Each row below holds a small network's activations on one input, seen along a few directions.
In each table, some parts of the input vary, and every possible input appears once, in random order.
A made-up example of a description, with smaller parts first: one of 3 separate values, together with either a single point or one of 11 places along a line or (one of 4 places along a line, together with one of 8 places around a ring).
Shared parts are said once, and a part with two or three values counts as separate values.

Other details of the inputs vary at random and push rows far along two fixed directions, the same in every table; ignore that.
To show where, the next rows are all for the same input, with only those details redrawn:
[-55 -39   1  25  83 -20  19 -71  62 -44 -33]
[ 34  32   4  -8 -39  19 -12  35 -26  16   8]
[ 13  23 -23  62  74  34 -17 -12  -4   5 -83]
[-33 -26  21 -28  -8 -28  20 -28  39 -31  36]

Table:
R1: [ 16  26 -27  59  63  28  -9   1 -10   7 -83]
R2: [ 29   2 -20  -1 -18   1 -13   7 -90  52  43]
R3: [ 10  21 -25  77  91  34 -17 -20  -1   2 -97]
R4: [ 15  19 -23  59  54  27 -12   4 -12   9 -78]
R5: [ -5 -10  18 -48 -63 -18   4  17   8  -2  58]
R6: [ 29  21  -4 -12 -38  19 -19  41 -24  26   7]
R7: [ 35  27   2 -11 -37  22 -16  36 -23  20   8]
R8: [ 34  32   5  -5 -39  17 -11  36 -27  16   8]
R9: [-24 -27  13 -40 -31 -23  10  -3  22 -11  41]
R10: [-39 -28  24 -28 -18 -38  29 -30  40 -38  43]
R11: [ 14  13 -20  21  23  27 -20  13 -13  18 -46]
R12: [-13 -17  18 -41 -39 -21   8   0  20 -10  51]
R13: [ 17  15 -14  27  14  21 -13  19 -17  16 -41]
R14: [ 30   2 -18   1 -18  -1 -11   9 -89  53  42]
R15: [ 33  25  -2 -15 -36  21 -19  38 -22  25   8]
R16: [ 15  13 -14  19  10  21 -17  16 -14  17 -36]
R17: [ 32  32   2  -2 -43  10  -3  41 -29  14   4]
R18: [ 35  27   3  -9 -37  20 -15  37 -24  21  10]
R19: [-31 -26  10   0  27 -17  11 -37  40 -27   2]
R20: [-44 -41   6 -16  17 -28  20 -29  41 -27  11]
R21: [-26 -27  21 -45 -42 -34  25  -4  26 -24  52]
R22: [-33 -28  30 -57 -56 -48  35  -7  34 -33  75]
R23: [ 20  -1 -33  53  55  10 -14 -19 -72  47 -24]
R24: [ 29  22  -5 -15 -38  20 -19  40 -23  26   6]
R25: [ 20  20 -12  24   9  18  -8  22 -18  13 -36]
R26: [ 34  32   4  -8 -39  19 -12  35 -26  16   8]
R27: [ 20  28 -10  28  14  22  -8  11 -15   7 -37]
R28: [ 32  35   2  -7 -42  17  -7  36 -27  14   5]
R29: [-14 -20  22 -56 -54 -25  11   6  21  -9  68]
R30: [-31 -34  21 -51 -43 -36  22  -2  28 -19  60]
Q: Describe the family of inputs behind these rows.
A: one of 3 separate values, together with either a single point or one of 9 places around a ring
Q: The inputs of R2 and R14 match in every part but the choice among 3 separate values. If R7 is changed in the same way as R2 into R14, which row does it become?
A: R18
Q: List by row number the other rows that have the choice among 3 separate values in common with R10.
A: R3, R4, R5, R12, R13, R16, R17, R19, R23

Table:
R31: [  8  12   2   9   4   6   1   3   3  -5 -12]
R32: [  2   1 -14  26  34   5  -1 -13 -17   7 -23]
R33: [ 12  11   3  -1 -16   1   0   6 -19   5  12]
R34: [  4  11  -4  20  19  11  -3   2   9  -6 -34]
R35: [  1   1 -14  24  33   5  -1 -12 -16   7 -22]
R36: [ -2  -8  -8  11  13  -4  -1  -8 -13   9  -2]
R37: [  7  13  -2  19  17   9  -1  -1   4  -4 -25]
R38: [ 17  17  -5  16   3  10  -5   5 -24   9 -10]
R39: [-14 -18 -11  10  35   0  -6 -17   8   4 -14]
R40: [ 13  17  -1  16   8  12  -3   5  -3   0 -21]
R41: [-15  -7   5   7  19  -6   8 -14  26 -20 -15]
R42: [ 19   9  -8   8  -8   8  -9  14 -34  23   1]
R43: [-16 -18   3 -12  -1 -20  14 -18   0  -7  26]
R44: [ -4   3   1  16  20  -1   5 -15   6  -9 -11]
R45: [  6   9   8  -3 -14  -2   4   2  -4  -3  13]
R46: [ 65  56  -2  -1 -63  32 -22  61 -72  41  11]
R47: [ -9  -9  -9  12  31   7  -7 -13  10   1 -25]
R48: [-23 -19   7 -20  -5 -15   8 -10  30 -16  15]
R49: [ -9  -4  -6   6  18   3  -3  -5  17  -5 -20]
R50: [ 7 11  1 14  9  5  0 -4 -5 -2 -9]
R51: [-23 -17  12 -19  -8 -15  12  -9  32 -21  14]
R52: [  0   4   3  -7 -11   4  -1  12  11  -5  -4]
R53: [ -3 -13   1 -17 -11  -5  -4   2  -4   9  23]
R54: [  0   7  -1  15  17   7  -1   0  13  -9 -27]
R55: [ 12   1  -2  -7 -23  -2  -3  13 -27  18  20]
R56: [ 17   5  13 -51 -77  -2  -6  38 -15  16  56]
R57: [-32 -30  18 -40 -25 -29  17 -14  38 -23  43]
R58: [ -3   4  -6  14  21  11  -4   1  15  -6 -32]
R59: [-34 -37  18 -48 -29 -31  15 -17  35 -20  54]
R60: [ -2 -12  -1 -16 -12  -4  -5   5  -4  10  21]
Q: Describe the family of inputs behind these rows.
A: one of 3 separate values, together with one of 10 places around a ring
Q: The inputs of R34 and R54 match in every part but the choice among 3 separate values. If R59 is changed in the same way as R34 into R54, which row does it become?
A: R56
Q: Change only the choice among 3 separate values in R35. List by row number the other rows that result.
A: R32, R43

Table:
R61: [-24 -20  -7   0  28 -10   7 -23  19 -10  -8]
R62: [ 10   6  -4   9  -5   2  -2  10 -19  11  -3]
R63: [-22 -25  -3  -6  15 -11   4 -11  19  -5   1]
R64: [-23 -19  -8   1  29  -9   6 -22  18  -9  -9]
R65: [ 11   8   0  11   1   6  -6   3 -10   7  -3]
R66: [ -8  -8  15 -27 -36 -24  19  -2  -6 -10  47]
R67: [ 12   2  -4   0  -3  12 -14  12  -6  15  -6]
R68: [ 12   2  -4   0  -2  12 -15  12  -6  15  -6]
R69: [-21 -22   7 -12  -7 -23  14 -14  11 -11  24]
R70: [  7  -1  -9   0  -3   8 -10  18 -10  16  -7]
R71: [-21 -22   8 -12  -7 -23  15 -15  11 -11  24]
R72: [  8  10  -7  18  13   3   2  -2 -19   2 -15]
R73: [-11 -14  14 -16 -17 -18   9 -11  10  -9  33]
R74: [ 17  18   1  11  -1   6  -1   1 -17   4   0]
R75: [-10  -6  -1  -4  12   2  -3 -12  11  -5  -1]
R76: [-23 -19  -9   2  30  -9   5 -23  18  -9 -10]
R77: [  9   6  -5   9  -5   4  -2  10 -18  10  -5]
R78: [ -9 -13  -7  14  34   6  -9 -14  13   2 -23]
R79: [-7 -4  0 -6  8  2 -3 -9  9 -3  1]
R80: [ 13  23   5   4 -13  13  -2  22  13  -9 -21]
R81: [-11 -14  16 -20 -21 -19  10  -9  10 -11  38]
R82: [ 17  18   2  11  -1   6  -1   1 -17   3   1]
R83: [-15 -19  -3   4  26   0  -4 -17  19  -4 -10]
R84: [ 12  12  -4   9  -4   3   4   6 -24   5  -2]
R85: [ 17   8  -8   7   3  18 -18  15 -12  18 -15]
R86: [ 12  13  -3   9  -3   2   3   5 -24   6  -3]
R87: [ 13  23   6   3 -14  13  -3  22  13  -9 -20]
R88: [ 17  18   1  11  -1   7   0   1 -18   4   1]
R89: [ 11  11  -4  -3  -3  15 -11   8  -7   9  -4]
R90: [ -8 -11  16 -19 -23 -18   8  -6   7  -8  37]
R91: [ 15  26   4   8 -11  16  -3  24   9  -6 -26]
R92: [  9   6  -5  10  -4   3  -2   9 -19  11  -6]
R93: [ 13  10   0   9  -3   6  -7   6 -13   9  -1]
R94: [  2   2  18 -23 -35 -15  13  -3  -5  -7  45]
R95: [ -7  -7  13 -25 -34 -22  18  -2  -7  -8  43]
R96: [ 14  25   3  10  -6  16  -4  21  12  -8 -29]
R97: [  2   2  17 -21 -32 -15  12  -2  -5  -7  44]
R98: [  7   0  -9   0  -2   8  -9  17 -10  16  -8]
R99: [ 11  11  -5  -2  -2  14 -12   8  -7   9  -5]
R100: [ -9  -5  -2  -3  13   3  -3 -13  11  -4  -3]
R101: [  8   0  -9   0  -3   8 -10  18 -10  16  -7]
R102: [-36 -13  -3  37  74  -1  13 -41  59 -40 -64]
R103: [  8   7 -10  -2  -2   8  -7  11 -13  12  -6]
R104: [  1   2 -11  -1   5   5  -4   4  -6   8  -8]
R105: [-22 -25  -3  -6  14 -11   5 -12  19  -5   1]
Q: The inputs of R77 and R62 match in every part but one. If R84 is changed in the same way as R77 into R62, which row does it become?
A: R66
Q: Describe the family of inputs behind these rows.
A: one of 5 separate values, together with either a single point or (one of 2 separate values, together with one of 4 places along a line)
Q: Change only the place on the line of 4 in R67. List by row number the other rows that result.
A: R73, R94, R100
